Each row below holds a small network's activations on one input, seen along a few directions.
In each table, some parts of the input vary, and every possible input appears once, in random order.
Descriptions start from the smaller parts, as in this example, which fits no table here: one of 4 places along a line, together with either a single point or one of 11 places around a ring or (one of 3 separate values, together with one of 8 places around a ring).
Shared parts are said once, and a part with two or three values counts as separate values.
In the rows, 128 means zero.

A family of inputs:
r1: [137 128 118 141 132 124 118 145 137 121 145 126 142 138 127 116 117 120
 131 120]
r2: [103 114 154 133 102 136 147 101  68 132 113 131 106 111 157 123 128 120
 110 134]
r3: [104 140 103 134 202 105 121 144 220 166  60 112 175 142  68 172 106 206
 163 107]
r4: [120 118 135 134 117 140 127 136 127 120 130 126 114 146 109 160  96 119
 124 113]
r5: [173 128 118 124 132 134 121 135 139 111 164 134 145 128 137 119 166 115
 140 134]
r6: [179 134  95 128 162 121 106 150 163  88 162 129 160 156 100 119 148 143
 155 133]
r7: [118 132 123 137 118 122 128 133 115 138 131 126 126 118 150  99 118 118
 117 124]
r8: [103 133 138 125  98 133 138 106  83 149 117 132 107 107 160  95 133 112
 109 134]
r9: [155 133 109 135 141 121 115 140 135 119 158 126 153 130 134 109 142 125
 138 129]
r10: [156 135 124 126 120 131 134 123 115 130 153 134 131 110 159 105 167 111
 126 138]
r11: [143 120 131 125 140 134 116 152 153  92 142 135 126 172  76 171 100 129
 141 113]
r12: [118 148 120 129 122 117 136 109  86 147 139 128 133  86 176  76 150 124
 119 140]
r13: [ 18 147 132 114 164 103 138  88 154 216  39  89 145  78 139 120 105 186
 105 139]
r14: [194 125 104 116 153 132 112 144 165  82 169 136 151 154 105 126 168 133
 158 137]
r15: [135 122 135 129 141 128 115 157 153  95 134 136 122 165  67 166  82 136
 138 115]
r16: [201 116 113 107 137 132 121 135 166  78 172 145 135 152 110 142 183 117
 161 141]
r17: [142 121 131 135 119 134 121 136 131 124 143 130 128 148 119 132 123 111
 129 120]
r18: [184 124 125 115 116 137 129 126 140 103 163 143 131 128 139 139 184 101
 140 138]
r19: [110 119 141 137 117 135 125 144 129 122 121 128 109 140 101 153  78 128
 120 114]
r20: [151 141 136 118 100 136 153  99  93 129 144 144 110  88 178 108 194 101
 122 151]
r21: [ 81 126 140 124  94 141 144 106  78 148 103 129  94 106 150 126 105 120
 103 133]
r22: [164 131 107 133 153 121 109 156 164  93 152 131 154 166  93 128 122 134
 149 125]
r23: [101 120 139 130 102 139 137 126 105 137 113 127  98 128 131 143  97 118
 108 119]
r24: [166 123 123 127 142 129 111 149 158  95 153 135 139 175  86 142 127 122
 146 123]
r25: [101 142 125 130 110 121 137 110  88 150 124 127 123  96 170  83 125 120
 113 136]
r26: [158 109 144 129 148 134 109 145 147  75 145 139 132 180  88 165 122 132
 150 118]
r27: [122 124 136 132 106 133 130 126 110 139 126 130 110 129 141 113 124 109
 113 123]
r28: [ 40 142 129 121 166 103 132 115 175 205  43  87 150 101 121 137  96 186
 118 124]
r29: [169 131 131 119 104 135 143 114 116 121 151 142 117 111 161 125 186  97
 127 144]
r30: [120 106 154 138 109 136 137 122  96 121 120 130 109 134 139 139 119 118
 114 121]
r31: [135 137 116 134 128 118 127 129 112 136 146 126 137 110 156  93 143 121
 123 131]
r32: [ 66 140 120 133 178 106 128 132 196 193  55  94 165 118  99 157  99 192
 140 113]
r33: [ 73 127 142 124  94 135 140 110  78 150  93 129  89  99 142 121  86 126
 101 136]
r34: [ 92 121 142 131 102 133 133 130 105 138 103 127  93 121 123 137  78 125
 106 122]
r35: [139 145 128 123 115 130 144 104  90 140 146 135 126  86 177  89 174 114
 121 147]
r36: [138 106 149 138 123 137 124 130 118 105 136 130 125 154 119 156 117 119
 131 118]
- Describe the family of inputs behind these rows. => one of 4 places along a line, together with either a single point or one of 8 places along a line
- Changing only the place on the line of 4 turns r20 into r16. The same change can be made to r33. Which row results? => r15
- Which other rows does r5 become when the place on the line of 8 takes its other values? List them by row number. => r1, r4, r9, r17, r18, r19, r36
- Which other rows does r27 become when the place on the line of 8 takes its other values? List them by row number. => r7, r10, r23, r29, r30, r31, r34
- A walk changes only the place on the line of 4. It starts at r13 and steps to r28. List the rest of the walk in order. => r32, r3

A family of inputs:
r37: [181 129 113 135 176 119 107 130 103  58 194 144 176 135 141  79 165 144
 154 144]
r38: [248 133  71 130 141 125 120 164 212  98 177 148 154 163  96 149 192 105
 179 120]
r39: [ 29 127 137 129 183  96 120 100 133 175  48 101 168 124 116 107  76 202
 126 128]
r40: [ 42 129 150 129 156 117 146  88  97 175  58 107 139 107 134 130  94 188
 116 132]
r41: [163  93 157  92 155 147 107 131 163  47 136 143 122 189  51 207 122 155
 158 136]
r42: [216 104 122 132 159 145 113 146 126  28 167 160 147 184  85 145 166 140
 180 131]
r43: [110 146 112 108  71 136 138 115  63 142 146 137  91  81 174  61 124  97
  94 154]
r44: [165 111 133 115 128 146 112 175 191  70 153 137 112 197  41 199  93 114
 136 117]
r45: [161  90 176 129 106 149 137  97  72  88 147 138 113 148 175 140 187  89
 123 135]
r46: [148  99 154 153  61 156 126 135  63 103 186 134 101 158 168 125 116  44
 106 109]
r47: [196 109 146 127  86 144 147 122 157 160 164 126 123 113 173 136 211  57
 124 120]
r48: [210 122 110 157 124 142  95 182 121  46 200 161 125 204  71 121  97  93
 155 104]
r49: [ 53 134 122 148 127 121 135 130 120 202  72  98 123 104 138 124  64 157
  96 109]
r50: [175  98 172 123 111 141 142  93 109 113 145 134 121 135 174 143 221  96
 129 136]
r51: [ 73 133 175 114 118 128 170  80 101 167  61 130  98  81 142 178 152 149
 119 138]
r52: [ 50 143 140 125 162 116 148  88 129 191  57  98 148  95 135 139 129 186
 124 134]
r53: [ 95 142 115 118  61 138 128 111  32 120 159 141  77  91 170  51  90  83
  91 144]
r54: [173 145 104 159 138 114  91 183  94  70 229 141 151 152 130  57  97  94
 138 110]
r55: [ 40 140 123 125 189  95 117  90 163 194  50  94 178 111 118 120 110 201
 132 132]
r56: [ 72 125 154 137  80 142 164 119  92 177  76 131  81  85 150 166  84 124
  94 117]
r57: [167  99 151 147  69 153 138 138  91 119 175 128 111 143 168 134 153  50
 108 114]
r58: [115 150 130  91 114 124 153  73  80 127 121 139 102  81 174  74 195 131
 112 183]
r59: [135 161 102  93  88 132 144 108 130 178 134 133 106  56 179  71 184  97
 114 174]
r60: [227 112 106 125 164 134 116 139 164  56 163 156 158 174  95 153 197 150
 188 135]
r61: [153 108 149 127 118 150 101 175 164  52 163 141 100 207  32 185  58 106
 129 114]
r62: [ 69 162 108 127 146 122 140 121 180 231  66  95 145  75 148 134 123 157
 116 116]
r63: [ 24 129 127 160 147  94 106 155 132 180  68  91 135 137 109  85  11 162
 101  98]
r64: [170 100 140  85 162 139 112 128 197  69 135 139 129 179  60 218 153 159
 170 137]
r65: [224 128  98 146 131 135 108 185 152  66 185 156 141 193  81 133 132 108
 159 110]
r66: [ 93 139 143 118 100 139 166 107 148 211  74 131  91  57 148 173 147 116
 111 120]
r67: [ 35 126 136 160 116 121 134 138  94 180  78  97 108 115 133 111  29 150
  93 102]
r68: [ 65 122 180 122 111 132 168  83  68 143  60 132  91  93 145 173 117 146
 113 140]
r69: [ 41 136 111 148 157  94 108 145 157 200  61  91 151 125 116 100  46 170
 104 104]
r70: [215 163  73 134 153 106 108 161 188 123 200 122 188 110 150  86 191 113
 152 135]
r71: [192 138 101 130 178 113 110 125 140  80 188 136 189 123 146  89 198 150
 159 150]
r72: [ 58 120 158 149  68 142 157 117  67 156  82 132  70  97 151 158  47 118
  91 115]
r73: [184 123 104  92 144 134 125 157 250 107 148 137 125 170  64 212 149 119
 160 119]
r74: [193 146  88 151 144 111  96 173 122  91 216 135 166 139 136  71 133 105
 136 121]
r75: [103 141 136  97 108 130 152  74  44 102 124 143  93  92 174  68 162 125
 105 175]
r76: [ 56 163  96 130 173  99 118 136 214 224  55  82 172  96 129 115 106 167
 124 111]
- Changing only one part turns r42 into r38. The same change can be made to r45. Which row results? => r47
- Changing only one part turns r59 into r43. The same change can be made to r66. Which row results? => r56
- Describe the family of inputs behind these rows. => one of 5 places along a line, together with one of 8 places along a line
- A walk changes only the place on the line of 5. It starts at r54 and steps to r74. List the rest of the walk in order. => r37, r71, r70
- Which other rows does r53 become when the place on the line of 8 takes its other values? List them by row number. => r46, r48, r54, r61, r63, r67, r72
- Which other rows does r62 become when the place on the line of 5 takes its other values? List them by row number. => r40, r49, r52, r67
